A small network was shown many inputs. Here are its activations along a few directions, one row for each input.
In each table, some parts of the input vary, and every possible input appears once, in random order.
A made-up example of a description, with smaller parts first: line(4) and (point or line(9) or (values(3) and ring(8))).
Shared parts are said once, and a part with two or three values counts as separate values.
In the rows, 128 means zero.

Other details of the inputs vary at random and push rows far along two fixed directions, the same in every table; ignore that.
To show where, the next rows are all for the same input, with only those details redrawn:
[ 95 176 177 171  96  50 141 147 166 141 145]
[ 87 221 153 118 137 110 107  95 195 143  67]
[ 98 192 117 101 146 178  92 102 156 150  59]
[102 181 101  92 151 209  85 103 139 153  53]
[107 164  95  96 146 219  87 115 121 155  66]
[ 99 167 161 160 102  83 133 147 151 144 137]
[105 149 141 152 106 121 125 153 127 149 135]

Rows:
R1: [118 128 184 187 122  78  90 137 157 120 131]
R2: [152  97 121 149 146 152 121 165  76 114 138]
R3: [173 104  99 123 119 149 123 155  88 127 159]
R4: [ 80 201 152 112 150 135  91  99 166 131  41]
R5: [140  87 118 102 112 148 146 145  77 151 154]
R6: [112 123 181 115 113  74 128 155 160 126 144]
R7: [142 126 133 162 107  88 159 103 159  91 150]
R8: [116 118  60  60 142 197 111  92 120 145  82]
R9: [138 171  94  89 157 119 103  47 186 123  61]
R10: [129 138 143 182 120  24 155 107 168 114 166]
R11: [159 130 159 140 116  62 146 113 134 131 152]
R12: [129  69  87 111 109 143 150 149  89 151 149]
R13: [174  81 117 134 132 154 136 134  74 142 155]
R14: [122 186 112 116 155  80 114  46 202 115  77]
R15: [ 82 145 158 182  91  36 145 121 167 146 140]
R16: [ 97 145 157 149  89  55 182 116 179 104 159]
R17: [152 112 127 150 115  54 150 115 148 129 145]
R18: [143 106 111 101 113 150 144 174  93 147 154]
R19: [147 118 111 168 122 165 104 152  89 140 131]
R20: [136 154 173 171 122  33 152 104 152 116 173]
R21: [ 88 186 175  92 163 107  99  98 210 122  77]
R22: [123 154  88  72 166 217 109 123 120 146  86]
R23: [156  80  91 155 124 183 148 124  97 102 153]
R24: [145  99 118 167 121 163 105 121  72 148 134]
R25: [114 126 131 116 114 112 143 122 110 135 158]
R26: [ 95 135 175 133 127  86 124 144 159 115 156]
R27: [130  96 128 106 118 140 139 180  80 130 139]
R28: [107 128 174 113 109  76 122 149 160 119 151]
R29: [117  75  86 130 125 156 146 145  89 149 152]
R30: [172  70 104 147 121 172 158 135  99 114 145]
R31: [160 147 156 149 127  69 149 146 150 126 152]
R32: [162  81  95 143 135 129 140 127 107 138 140]
R33: [120 182 126 144 144 158 105  51 191 114  42]
R34: [161  74  98 157 126 180 150 131  98 111 147]
R35: [118 103 127 125 134 152 136 176  80 128 142]
R36: [133 147 154 154 128  65 131 138 134  95 141]
R37: [128  94 116 121 128 160 141 142  77 149 157]
R38: [126 153 158 125 118  74 162 158 152 139 153]
R39: [109 165 148 134 121  83 154 145 151 127 163]
R40: [134  77 105 115  99 166 168 146 102 127 145]
R41: [113 128 135 126 124 117 148 122 110 135 161]
R42: [145 187 126  81 157 125 101  46 170 126  70]
R43: [125  77 144 113 128 154 120 176 105 136 151]
R44: [112  83  80 127 123 159 144 137  89 140 157]
R45: [142 121 122 144 149 141 119 145  94 102 133]
R46: [ 99  94 146 143 116 163  88 162 106 143 130]
R47: [144 159 145 159 131  76 141 135 147 113 162]
R48: [106 148 100  77 167 206 105 122 105 121  81]
R49: [104 180 119  71 132 145 137  63 198 113  64]
R50: [160  95 115 129 125 139 119 161  76 108 143]
R51: [111  88 128 109 122 160 107 161 102 124 155]
R52: [165  90 122 131 128 139 126 168  75 116 137]
R53: [156 129 103 129 131 143 120 138 107 120 148]
R54: [140 127 199 160 129  40 128 144 178 110 154]
R55: [139  86 122 113 122 153 150 148  76 152 157]
R56: [112 117 136 135 115  65 168 131 151 142 146]
R57: [169  88 110 136 112 148 154 121 119 110 134]
R58: [122 157  87 132 158 170  78  60 152 143  45]
R59: [109 131  77  85 148 233 132  89 129 118  85]
R60: [113 124 117 144 110 165 118 162  95 153 136]
R61: [120 122 154 122 127 104 150 169 113 127 137]
R62: [143 139 147 149 120  68 138 102 132 120 160]
R63: [150  75 133 145 147 162  97 158 101 119 150]
R64: [157  74 127 126 126 149  96 154 100 113 155]
R65: [106 130 148 149 108  96 178 125 162 116 146]
R66: [150 149  97  90 182 203  94  66 121 138  70]
R67: [130 128 135 170 135 145  95 144  95 122 100]
R68: [139 119 105  98 180 215  68 105 124 111  90]
R69: [147 116 177 141 125  68 116 143 158 112 146]
R70: [124 104 133 132 107 127 179 137 136 123 143]
R71: [134  93 111 101 108 148 138 139  78 145 160]
R72: [151 152 110  84 183 190  95 107 124 117  50]
R73: [153 199 126  80 162 128 106  84 184 127  62]
R74: [122 158 148 113 103  72 150 148 152 131 157]
R75: [120 119 129 101 118 129 131 160  99 121 134]
R76: [113  80  75 117 113 153 140 136  89 139 155]
R77: [112 106 123 143 110 162 117 132  79 158 136]
R78: [ 83 187 131 120 130 158 119  66 193 129  47]
R79: [140 118 127 171 131  63 146 115 149 127 150]
R80: [114 107 117 113 122 150 130 167  79 119 145]
R81: [160 100 117 145 103 120 154 115 133 100 149]
R82: [160 125 113 140 144 148 125 149 109 130 144]
R83: [131 126 165 150 129  75 107 132 158 100 153]
R84: [111 162 144 124 110  77 149 144 151 127 159]
Question: Changing only one part turns R51 into R83. The same change can be made to R46. Which row results?
Answer: R1
Question: Changing only one part turns R2 into R35. The same change can be made to R45. Which row results?
Answer: R48
Question: Changing only one part turns R31 into R38. The same change can be made to R47. Which row results?
Answer: R39
Question: What do these inputs look like to the network?
Answer: values(2) and line(6) and (point or ring(6))
Question: Which other rows does R19 become when the line(6) part takes its other values? List them by row number.
Answer: R1, R24, R33, R58, R67
Question: Start at R28 and move only the line(6) part, one step at a time. The first step leads to R75. Which rows follow, in order?
Answer: R74, R71, R8, R49
Question: List by row number the other rows that have the values(2) part and the line(6) part in common with R25.
Answer: R5, R37, R41, R55, R71, R77
Question: Which other rows does R9 become when the ring(6) part takes its other values? List them by row number.
Answer: R10, R14, R17, R32, R79

Rows:
R85: [133 146  75  50 171 232 101  87 118 130  64]
R86: [120 179 161 104 138  47 151  82 203 109 108]
R87: [177  69  60 151 114 195 135 157  22 157 159]
R88: [137  92 141 178  93  71 176 139 126 110 185]
R89: [122 186 161 108 139  53 154  83 204 105 105]
R90: [127 142  94  56 158 215 107 106 128 133  68]
R91: [147  40  89 108 110 198 136 187  42 142 173]
R92: [125  93 148 179  89  63 167 148 120 124 194]
R93: [145  94 152 194  99  66 143 151 116 120 190]
R94: [ 96 203 162  93 135  85 128 106 195 126  90]
R95: [101 187 153 118 130  94 132  79 206 118  81]
R96: [ 87 189 155 118 129  87 123  92 200 130  87]
R97: [114 146  83  43 162 231  87 108 118 145  61]
R98: [ 96 158  96  79 160 216  82 118 116 153  65]
R99: [102 105 174 194  88  65 136 191 106 135 189]
R100: [111 189 154  95 142  71 136  82 194 119 102]
R101: [186  42  76 151 134 200 119 164  47 119 160]
R102: [100 127 164 175  93  72 149 189 112 140 182]
R103: [115 146 104  99 160 225  79 105 123 132  58]
R104: [ 94 187 169 131 140  93 103  95 192 124  82]
R105: [ 89 202 176 105 146  85  99 122 178 132  89]
R106: [109 146  88  85 149 223  98 102 129 139  63]
R107: [119 129  75  70 156 238  93  83 128 137  54]
R108: [113 173 153 130 131  58 147  64 208 108 102]
R109: [106 113 150 166  77  62 180 180 120 139 197]
R110: [154  80 145 196  99  59 151 148 118 109 193]
R111: [101 194 180 105 147  81 107 112 186 126  89]
R112: [101 148  78  63 149 214 109 103 127 153  70]
R113: [156  93 143 193 103  71 152 144 123 104 181]
R114: [141 103 148 178  97  58 159 153 117 129 199]
R115: [154  47  88 127 116 215 130 174  49 140 158]
R116: [103 156 105 100 160 224  74 117 118 139  57]
R117: [140  52  61 114 116 211 146 155  43 148 167]
R118: [126 141 102  78 177 237  64 104 116 142  51]
R119: [104 201 178 106 149  91 109 112 187 122  84]
R120: [160 138  85  78 177 205  93  91 126 115  68]
R121: [164  89 147 185 114  58 145 151 122 110 184]
R122: [132  91 165 169  89  59 162 168 125 130 192]
R123: [155 115 137 191  88  41 166 148  98 147 191]
R124: [129 181 147 116 150  84 139  69 202 108  86]
R125: [107 191 147 123 139  90 136  69 201 115  87]
R126: [159  93 152 166 110  51 152 158 119 110 191]
R127: [167  47  81 159 120 209 116 164  40 129 166]
R128: [148  80 152 177  96  49 174 153 120 116 201]
R129: [131 190 158 110 153  75 110  84 190 116  97]
R130: [ 91 208 185 117 139  73 110 128 183 126  97]
R131: [153 110 159 170 106  62 148 164 115 115 193]
R132: [163  60  72 138 123 212 128 160  42 140 165]
R133: [149  54 110 148 122 209 109 193  38 141 161]
R134: [143  58  62 119 115 215 151 158  44 143 166]
Question: What do these inputs look like to the network?
Answer: values(2) and (point or (line(4) and ring(6)))
Question: Changing only the values(2) part turns R96 into R106. The same change can be made to R110. Which row results?
Answer: R113
Question: Start at R103 and move only the line(4) part, one step at a time. The first step leads to R95. Which rows follow, in order?
Answer: R88, R113
Question: Which other rows does R101 become when the values(2) part takes its other values? List them by row number.
Answer: R121

Rows:
R135: [130 156 132 116 142 107 126 103 159 123 108]
R136: [116 162 142 115 139 108 119 115 153 127 108]
R137: [127 103 137 139 119 127 126 153 110 129 149]
R138: [116 114 129 129 107 120 147 153 119 135 150]
R139: [127 153 136 131 137 115 126 102 159 118 105]
R140: [142 124 128 128 131 126 131 128 129 121 133]
R141: [121 130 130 138 124 128 123 134 126 134 130]
R142: [119 138 126 115 125 117 146 110 145 127 128]
R143: [135 110 123 151 115 116 136 134 116 126 150]
R144: [116 147 141 133 134 124 121 124 144 127 115]
R145: [129 113 132 141 116 125 132 151 104 138 149]
R146: [138 126 123 132 127 123 134 122 124 130 130]
R147: [133 109 131 134 121 136 128 156 101 128 150]
R148: [144 105  82  89 157 221  97 108 102 130  87]
Question: What do these inputs look like to the network?
Answer: values(2) and (point or ring(6))
Question: Changing only the values(2) part turns R143 into R141. The same change can be made to R135. Which row results?
Answer: R136
Question: Which other rows does R138 become when the values(2) part takes its other values? List them by row number.
Answer: R142
